A small network was shown many inputs. Here are its activations along a few directions, one row for each input.
Each table varies a few parts of the input and shows all the possible inputs, shuffled.
Descriptions start from the smaller parts, as in this example, which fits no table here: values(3) and (point or ring(9) or (ring(5) and line(6))).
Shared parts are said once, and a part with two or three values counts as separate values.
In the rows, zero is written as 128.

Other details of the inputs vary at random and push rows far along three fixed directions, the same in every table; ignore that.
To show where, the next rows are all for the same input, with only those details redrawn:
[209 114 181 135  65 151 106 111  70 201 139]
[184 122 137 172 134 131 183 173 103 219 153]
[ 85 136 136 149 172  82 175 187 150 154 140]
[ 40 104 137 130 151  53 135 148 153  86  93]
[101 138 181 111 113  99 105 136 125 139 135]
[124  43 165 110  33  91  44  40  74  72  39]
[193  38 110 181  84 117 151 105  69 161  69]
[155  21  91 186 100  91 160 107  84 128  45]

Table:
R1: [ 71 121  78 177 190  95 137 156 160  53 109]
R2: [108  17  63 124  77  79 121  56 116  96  20]
R3: [151 157 131 158 181 128 186 151 139 150 130]
R4: [195  58 130 110  43 156  96  53  89 107  65]
R5: [103 181 144  94 101 144 101  77 121  94 147]
R6: [ 68 155 121 137 233 113 133 165 170 103 168]
R7: [131  83  21 143 136 128 168 114 107 151  79]
R8: [100 119 117 131 146  83 161 125 153 161 111]
R9: [158 211 180  89 126 186  88 116 114 154 177]
R10: [141 164 155 136 167 131 181 162 159 161 157]
R11: [133 113  83 135 184 152 135 146 131 122 152]
R12: [ 66 178  96 123 189 150 144 182 175  88 145]
R13: [139 111  66 145 143 135 182 190 112 177 138]
R14: [189 178 127  87  66 193 138 113 107 175 191]
R15: [195 111  89 145 168 175 165 171 125 187 183]
R16: [162  90 107  86  55 174  60  41  74  67  63]
R17: [152 166 134 108 102 174  64 127 117 106 167]
R18: [143 125 111 163 149 125 161 182 163 134 159]
R19: [135 103  93 158 147 114 193 189 127 185 136]
R20: [193 133 143 187 150 163 187 167 140 180 146]
R21: [158 207 217 119 127 168  88 129 136 145 169]
R22: [233  85 126 196 161 151 160 120  93 183 136]
R23: [169 145 108  91  53 184 104  63  83 116 136]
R24: [101 120 125 175 165  83 128 138 154  65 104]
R25: [ 21 135 132  54 100 100  36 101 121  39  96]
R26: [105 147 156 101 102 131  60 105  89 119 124]
R27: [137 154 125  60  80 153  85 103 117 177 149]
R28: [228  96  69 176 109 179 157 158 103 164 146]
R29: [ 89 101 117 177 168  74 153 157 176  69 109]
R30: [ 98 130  97 125 125 110 193 133 164 114 138]
R31: [ 50 157 171  72 117  71  62  70 146  94  96]
R32: [105 185 170  64 101 174  62 134 154  98 161]
R33: [111 151 188  81 147 133  83 138 166 129 193]
R34: [ 53 110 119 126 151 102 136 149 189  53  92]
R35: [169  61  73 188 100 107 188  62  92  97  52]
R36: [117 183 145  59 118 164 104 139 146 121 163]
R37: [ 69 170 104 110 169 107 129 129 147 148 133]
R38: [195 150 197 123  83 152 109 133  86 214 170]
R39: [ 46 126 122 124 138  67 171 108 177  58 105]
R40: [ 90 189 211  88 118 104  67 127 120 131 153]
R41: [137 170 215 106 163 135  99 143 158 158 207]
R42: [ 94 140  87 178 199 137 168 166 157  97 111]
- What is each input in this table made of? => ring(6) and (values(2) or line(5))
- The inputs of R18 and R24 match in every part but the ring(6) part. If R34 is changed in the same way as R18 into R24, which row does it become? => R21
- The inputs of R15 and R11 match in every part but the ring(6) part. If R14 is changed in the same way as R15 into R11, which row does it become? => R23
- Change only the line(5) part in R41. List by row number the other rows that result. => R10, R20, R29, R39
- Change only the values(2) part in R25. List by row number the other rows that result. => R7
- Change only the ring(6) part in R3. List by row number the other rows that result. => R4, R9, R10, R16, R36

Table:
R43: [224 112  92 193 133 190 179 141  72 187 126]
R44: [127 149 125 169 171 110 193 184 165 148 132]
R45: [144  63  51 205 148 112 216 148 135 113  48]
R46: [176 141  70 190 198 155 191 192 105 203 153]
R47: [226  61 111 209 116 147 171 130  71 167 120]
R48: [132 127 168 122 110 120  97 132 107 140 165]
R49: [111 229 177 101 158 150 141 185 132 197 194]
R50: [ 80 177 156  69 143 128 138 154 167 132 179]
R51: [107 144 147  87  94 129 100 122 101 137 127]
R52: [171 117 171 115  55 134  74  81  97 145  94]
R53: [121 154  94 160 186 151 195 195 142 140 167]
R54: [ 35 109 121  83 151  86  58  79 156  31  71]
R55: [111 132  70 163 183 122 235 214 138 163 154]
R56: [ 63 151 130 120 149 115 109 136 174  68 108]
R57: [223 143 189  81  47 218  57  59  85 150 163]
R58: [178 176 140 144 140 177 187 185 114 189 188]
R59: [158 135 172  99  93 157 104  81 112 124 113]
R60: [ 79  49  36 182 163  52 210 164 157 104  50]
R61: [115 106 106 191 177  86 173 170 155 156 111]
R62: [162 124 104 126 136 146 183 145 120 198 139]
R63: [ 72 176 197  78 115 102  69 116 124 110 131]
R64: [ 53 143 166  76 111  88  89 128 136  73 135]
R65: [194 184 134 146 134 189 148 169 124 231 179]
R66: [199  71  94 138  64 170 103  84  46 158  92]
R67: [ 58  51 117  88  97  59  90  58 130  44  37]
R68: [113 135  71 182 206 118 181 189 173 117 124]
R69: [247 118 157 193 106 165 142 134  97 211 150]
R70: [ 58 184 207  98 150  91  68 138 140 121 160]
R71: [150 173 137 105 110 166 110 152 133 189 174]
R72: [ 95 183 139 119 172 106 171 199 140 183 182]
R73: [124 204 177  88 152 159 154 164 165 156 201]
R74: [205 160 162  87  10 175  63  29  70 148 166]
R75: [178 117 194 140  85 140  70  85  75 133 125]
R76: [ 42 104 109  99 109  84 118 129 167  50  84]
R77: [105 159  89 161 189 138 199 206 186 133 163]
R78: [169  46 127 130  71 118 102  41  79 114  40]
R79: [137  51  65 152 146 125 139  98 130  59  73]
R80: [107 159  84 163 214 133 186 209 154 123 173]
R81: [119 183 181 118 140 122 120 183 166 173 215]
R82: [239  82 121 175  71 163 159 118  92 166 111]
R83: [155 170 162 108 136 176 115 116 132 149 161]
R84: [168 126 120 176 162 123 176 182 102 221 173]
R85: [203  32 115 190 114 124 143  72  88 129  66]
R86: [150 146 105 150 155 152 143 170 156 128 159]
R87: [168  96 151 125  59 153  88  65  65  99  69]
R88: [ 71 165 137 105 148 127  99 135 129 113 128]
R89: [ 67 186 159  84 185 123  89 133 178  79 157]
R90: [159 165 213  79 100 142  66 106 117 194 195]
R91: [156  82 101 161 148 120 198 133 134 125 108]
R92: [ 23  69  80 111 114  57 119 111 160  38  32]
R93: [ 60 150 179  88 118  96  91 123 142  55 128]
R94: [ 61 138 167  63 121  91  98 112 161  80 138]
R95: [198 121 148  80  73 178  48  68  83 160 143]
R96: [183  58  25 187  89 113 185  63  78 142  66]
R97: [201  83 112 126  44 178  90  87  87 139 111]
R98: [ 64 102  60 137 179  90 135 156 133  88 101]
R99: [ 93 108 115 127 120  90 146 150 156 102 115]
R100: [131 128  99 119 152 151 163 149 144 149 161]
R101: [141  65  24 183 159 112 174 158 133 134  85]
R102: [122 114 158 113 131 111 115 121 140 133 158]
R103: [ 83 116 153 110 139  91 121  97 150  70  88]
R104: [179  73 166 144  55 130  71  74 104  99  97]
R105: [100  64 169 105  88  85  42  35 111  68  56]
R106: [176  66 167 129  77 132  82  57 100 100 103]
R107: [ 71 184 154  82 167 133 106 132 164 129 153]
R108: [207 130 173  64  38 197  41  50  71 176 146]
R109: [  8 107 128  81 143  67 102  88 165  35  50]
R110: [ 48 177 158  62 123 129  72 138 143  82 168]
R111: [ 63 142  68 156 161  73 174 102 152  93  92]
R112: [122 210 145  99 166 160 117 194 137 166 231]
R113: [145 158 139 118 122 151  78 127 129 145 138]
R114: [144  80  14 229 164  95 243 104 124 103  62]
R115: [ 47 115 143 124 143  70 117 116 139  40  73]
R116: [ 76 136 111  89 166 116 111 138 167  86 152]
R117: [165 156 116 158 168 161 140 160 109 150 155]
R118: [199  52  26 214  99 129 210  68  89 105  66]
R119: [132 206 140 104 156 159 119 197 167 171 225]
R120: [ 55 152 138 105 133  96 116 138 166  99  96]
R121: [154 142 138 131 102 154 147 145 140 134 137]
R122: [ 88 187 208  80 114 105  59 143 159 151 186]
- What is each input in this table made of? => ring(5) and (point or (values(3) and line(5)))
- The inputs of R74 and R111 match in every part but the ring(5) part. If R119 is changed in the same way as R74 into R111, which row does it become? => R113
- The inputs of R49 and R55 match in every part but the ring(5) part. If R78 is changed in the same way as R49 into R55, which row does it become? => R94
- The inputs of R109 and R73 match in every part but the ring(5) part. If R88 is changed in the same way as R109 into R73, which row does it become? => R53
- A walk changes only the ring(5) part. It starts at R76 and steps to R121. List the rest of the walk in order. => R45, R120, R92
- Change only the line(5) part in R47. List by row number the other rows that result. => R53, R58, R80, R93
- Change only the values(3) part in R106. List by row number the other rows that result. => R47, R104
- Change only the line(5) part in R43. List by row number the other rows that result. => R75, R87, R115, R117

Table:
R123: [170  79 121 138  83 149  93  79 102  89  98]
R124: [125 200 128 114 174 142 181 196 164 196 221]
R125: [170 112 121 170 145 135 163 151 127 147 144]
R126: [196 175 124 150 157 187 152 152 117 186 194]
R127: [181 162 142 131 104 169 147 138 118 161 165]
R128: [ 78 185 192 104 127 101  99 121 148 106 143]
R129: [217 119 122 146 115 187 134 149  97 187 153]
R130: [156  73  99 159 118 122 173 119 124 136  85]
R131: [196 145 113 144  98 175 138 105  94 154 132]
R132: [ 79 103 104 163 198  80 161 171 153 111  99]
R133: [ 26 109 134 114 153  56 124 109 169  56  65]
R134: [179  62 101 155 100 127 156 105 101 154 104]
R135: [ 86 217 148  75 168 138 126 156 161 154 206]
R136: [ 74 117  55 147 186 104 193 147 165  98  90]
R137: [146  81  99 170 126 109 156 135  90 160  95]
R138: [174  62 135 134  80 140  86  95  88 114  84]
R139: [ 39 122 167 109 138  68  67  92 154  34  93]
R140: [105  75  83 129 106 110 117 118 119  89  83]
R141: [120 193 192  43  66 167  16  88 100 129 168]
R142: [ 95 168 119 163 191 105 213 203 177 146 165]
R143: [119 175 221  50  54 145  23 104 108 137 171]
R144: [121  84 141 119  97  95  94  69 107 110  87]
R145: [165  83  91 142 103 141 153 106 121 127  87]
R146: [ 54 170 121 100 186 120 109 164 168  91 142]
- The inputs of R131 and R146 match in every part but one. If R142 is changed in the same way as R131 into R146, which row does it become? => R138
- What is each input in this table made of? => line(4) and ring(6)
- Change only the line(4) part in R144. List by row number the other rows that result. => R124, R134, R135

Table:
R147: [ 76 117  61 156 139  93 202 135 150 116  62]
R148: [132 151 119 140 115 135 132  88 110 134  83]
R149: [120 133  88  92 140 150 101 127 143 102 150]
R150: [166  83  91 190 134  91 111 142 124 179 160]
R151: [183  95 139 113 118 160  91  48 107 140 112]
R152: [137 138 172 141 156 131 102 143 104 123 153]
R153: [129 126  44 165 197 125 212 182 106 207 161]
R154: [117 132  87 182 184 134 200 158 176  80 136]
R155: [133 113  29 151 206 141 211 168 155 178 153]
R156: [125 135  91 139 137 138  97 115 105  96  77]
R157: [ 90  92 166 110  84  89 103 100 143  79  48]
R158: [167 127 126 120  48 138 123  82  71 118 115]
R159: [154  91 138 158 120 101 192 139 113 155 114]
R160: [184 119 149 187 138 133 172 143  94 148 136]
R161: [110  77 109 115 107  91 148 111 102 148 102]
R162: [102 173 205  76 109 132 104 137 188  86 177]
R163: [101 126 129 133 179  99 210 171 205 123 145]
R164: [ 39 161 110 115 214  98 149 194 178 162 139]
R165: [ 44 196 141  55 105 114  74 156 158  91 135]
R166: [198 132 137 137 117 202  91 106 111 120 163]
R167: [ 50 163 177  54 123  99 116  92 197  87 143]
R168: [180 214 167  76  79 188 121 119 142 157 209]
R169: [186  79  85 136 152 159 159 118 122 194 140]
R170: [134 150 112 131 141 135 107 113  84 113 134]
R171: [120 128 150 116 131 132  77  85 110 136  84]
R172: [102 110  81 115 124 130  99 113 109 135  82]
R173: [ 67 115 135  97  83 107  88 133 118  61 128]
R174: [155 138  39 176 220 149 208 170 151 139 148]
R175: [117 168 173 143  98  70 108 130 169 145 188]
R176: [146 210 166  64  78 172  91 137 115 213 177]
R177: [ 76 169 207  79 157 105  98 106 194  73 145]
R178: [119 116  89  82 107 130 136 103 145 129 129]
R179: [124  62  82 148 151 112 183 176 170 100 117]
R180: [119 207 177  79  86 136 126 106 111 168 184]
R181: [134 193 161  66  91 157 124  90 154 147 179]
R182: [138 122  93 133 122 133 136  77 136  61  96]
R183: [154 114 105 126 131 179 109 147 135 120 168]
R184: [122 139 162 101 132 126 121  63 154 110 121]
R185: [125 119  95  80  89 138 109 110 141  89 128]
R186: [127 136 170  96 109 125 111 166 140 168 128]
R187: [ 90 217 128 138 193 111 197 158 141 168 184]
R188: [ 64 134 173 112 183  81  99 131 137  92 125]
R189: [230 137 155 203  98 119 122 100 107 199 172]
R190: [ 47 181 143 138 214  72 195 155 165 136 153]
R191: [157  90 103 167 164 120 159 103  82 169 107]
R192: [ 59 183 206 109 138 105  77 139 168  62 113]
R193: [183 129 148 144  39 178 110 114  95 130 108]
R194: [ 96 119 172 135 146  80 133 109 127  93 103]
R195: [ 87 113 143 144  99 107  97  83 104  29  90]
R196: [ 85 169 119  89 178 131 109  98 162 102 147]
R197: [174  94 122 175 166 136 142 144 110 166  84]
R198: [106 136 174 102 158 135  70 118 163  64 144]
R199: [113  52  74 156 100 138  85 122 100  70  52]
R200: [110  60  58 126  79  94 131 103  83  74  67]
R201: [163 147 128 123 121 151 103  79  64 164 139]
R202: [130  89  59 146 183 114 235 172 172 181 139]
R203: [134 111 155 114 170 129 106 109 155 106 127]
R204: [ 69 178 214  89 109  99 104 149 151  88 168]
R205: [ 94 203 112 125 203 127 198 144 189 139 176]
R206: [126  66 100 122  87 112 128 106 109 147  55]
R207: [192 126 160 136  52 112  73 119 115 196 192]
R208: [ 83  63 152  91  90  71  94 106 115  84  82]
R209: [201 106 170  89 110 174  79 111 119 174 165]
R210: [108  65 102 123 133 101 117  99  90 138  97]
R211: [106  34 114 129 130  84 102 109  96  97  71]
R212: [236 142 133 147  58 214 129 171  80 218 165]
R213: [107  75 138 154 125  87 121  93 129  71  23]
R214: [ 89 144  92 107 133 132  87 148 125 107 108]
R215: [140 140 167 141  97 136 137 158 139 132 116]
R216: [176  52 100 135 125 127 175 141 143 152 113]
R217: [144 192 184 119  81 161 129 149 112 145 201]
R218: [120 118  30 174 199 117 204 198 112 158 147]
R219: [107  56 116 137 105  88 133 144 110  88  93]
R220: [161 137 104 140 127 159 109  95  88 162  93]
R221: [165 181 127 143 111 158 127 120 106 138 115]
R222: [133 173 156 138 146 158 100 147 100 126 181]
R223: [187 144  95 178 128 144 183 121  77 152 132]
R224: [113 122 156 134 149 118 128 117 171  58 119]
R225: [183 133 167 133  85 152 106  66  90 170  85]
R226: [122 119  85 141  85 122 146 116 119  93  64]
R227: [101 109 120  92  91 140  99 129 158  63 139]
R228: [ 79 164 196  69 142 123  51 158 153 138 144]
R229: [151 172 167 108 107 180  76 157  88 162 212]
R230: [123  75 131 136 129 116  99 142  96 109 121]
R231: [182  55  91 158 147 155 142 150 129 132 128]
R232: [ 58 199 128 166 194 119 170 200 183  95 141]
R233: [149  89 127 139  93 133 124 165 120 136  95]
R234: [ 74  69  72 106  92  78 130  86  98  87  68]
R235: [173 116 135 146 103 127 189 112  93 199 136]
R236: [148  86 121 148 125 145  98 160 110 135  98]
R237: [205 147 153 140  83 168 164 122 103 233 131]
R238: [135  52  95 197 127  60  80  75 118  89  84]
R239: [100 203 126 160 205 156 145 214 157 143 172]
R240: [ 95 181 122 135 164 141 197 194 202 110 195]
R241: [196 148 187 137 112 181  67 132  93 160 133]
- What is each input in this table made of? => ring(5) and (point or (values(3) and ring(6)))
- The inputs of R206 and R225 match in every part but the ring(5) part. If R202 is changed in the same way as R206 into R225, which row does it become? => R184
- The inputs of R168 and R182 match in every part but the ring(5) part. If R159 is changed in the same way as R168 into R182, which row does it become? => R194
- The inputs of R237 and R164 match in every part but the ring(5) part. If R240 is changed in the same way as R237 into R164, which row does it become? => R183
- Change only the values(3) part in R191. List by row number the other rows that result. => R151, R171
- Change only the ring(6) part in R231. List by row number the other rows that result. => R149, R155, R169, R183, R209
- A walk changes only the ring(5) part. It starts at R161 and steps to R235. List the rest of the walk in order. => R190, R191, R210
- Change only the ring(5) part in R201. List by row number the other rows that result. => R153, R180, R187, R234
